Each row below is a small network's average activation on inputs in which a field has the value named, seen along a few directions.
Values that are neighbours, or in one group, have similar rows; names and order tell nothing.
In the rows, zero is written as 500.
Random noise pushes rows far along 3 fixed directions. That doesn't count. These rows show it; they differ only by the noise:
[285 378 454 599 462 511 379 505 413 541 556 607 295 277 149 177 401 701]
[440 525 329 567 484 440 588 455 526 485 564 531 425 524 389 316 487 599]
[674 616 388 660 458 424 703 440 429 280 473 428 378 729 517 448 455 660]
[551 507 508 618 450 514 499 501 386 399 422 501 338 524 419 416 411 629]
[394 513 316 520 495 452 558 465 571 556 569 556 464 485 404 320 507 540]


Field Nobug:
m7: [474 450 607 410 482 535 470 496 523 524 537 504 518 543 517 639 473 509]
m6: [427 542 415 304 560 440 639 378 656 594 612 454 614 618 601 568 636 392]
m3: [540 483 565 593 385 535 506 451 439 432 454 470 385 448 454 462 430 505]
m5: [729 564 431 449 540 415 650 525 495 370 489 317 652 583 644 638 621 535]
m9: [405 505 590 621 601 471 448 425 394 451 545 496 463 395 360 396 597 591]
m4: [465 469 302 476 549 355 557 552 565 524 735 431 642 462 387 370 508 636]
m2: [415 393 493 483 489 459 496 553 562 479 723 597 469 475 331 431 438 656]
m8: [281 451 483 598 576 448 503 456 534 512 688 603 587 389 333 332 555 456]
m1: [424 571 291 433 520 460 584 465 667 634 545 547 579 540 572 433 573 384]
Nobug is arranged as 4 separate groups.
List the group mates of m2, in the order listed.
> m7, m6
List the group mates of m1, in the order listed.
> m3
List the group mates of m8, in the order listed.
> m9

Field Kipuf:
g6: [294 519 244 203 533 455 634 440 869 784 716 584 711 605 623 519 625 252]
g1: [444 472 335 661 521 433 462 584 363 463 502 484 416 393 266 184 424 706]
g3: [333 511 273 408 605 448 458 504 605 717 499 451 754 219 469 327 722 293]
g8: [464 653 428 536 548 413 682 314 621 486 511 474 600 530 619 483 761 306]
g11: [415 443 224 372 422 400 621 524 652 588 659 544 471 534 396 351 437 664]
g2: [446 604 322 415 669 308 831 305 709 495 875 448 766 735 635 579 730 468]
g9: [185 508 179 610 507 381 643 382 631 580 737 643 410 470 223  56 537 574]
g12: [534 471 900 519 525 661 360 477 459 449 422 545 548 562 644 831 456 257]
g4: [657 549 406 435 631 356 665 471 539 389 698 329 702 589 566 619 643 638]
g10: [813 499 714 583 308 695 293 629 289 414 118 457 237 485 614 665 236 562]
g7: [448 453 155 373 559 287 755 576 714 498 936 500 762 602 429 416 576 668]
g5: [359 480 724 497 399 730 162 530 480 711 132 708 249 351 516 502 365 282]
Each value of Kipuf is a pair of two hidden parts, and every pair occurs once (4 first parts, 3 second parts).
g9 and g5 share the first part; g9 and g7 share the second. Which value has the first part of g7 and the second part of g5?
> g11
g12 and g2 share the first part; g12 and g1 share the second. Which value has the first part of g1 and the second part of g2?
> g3
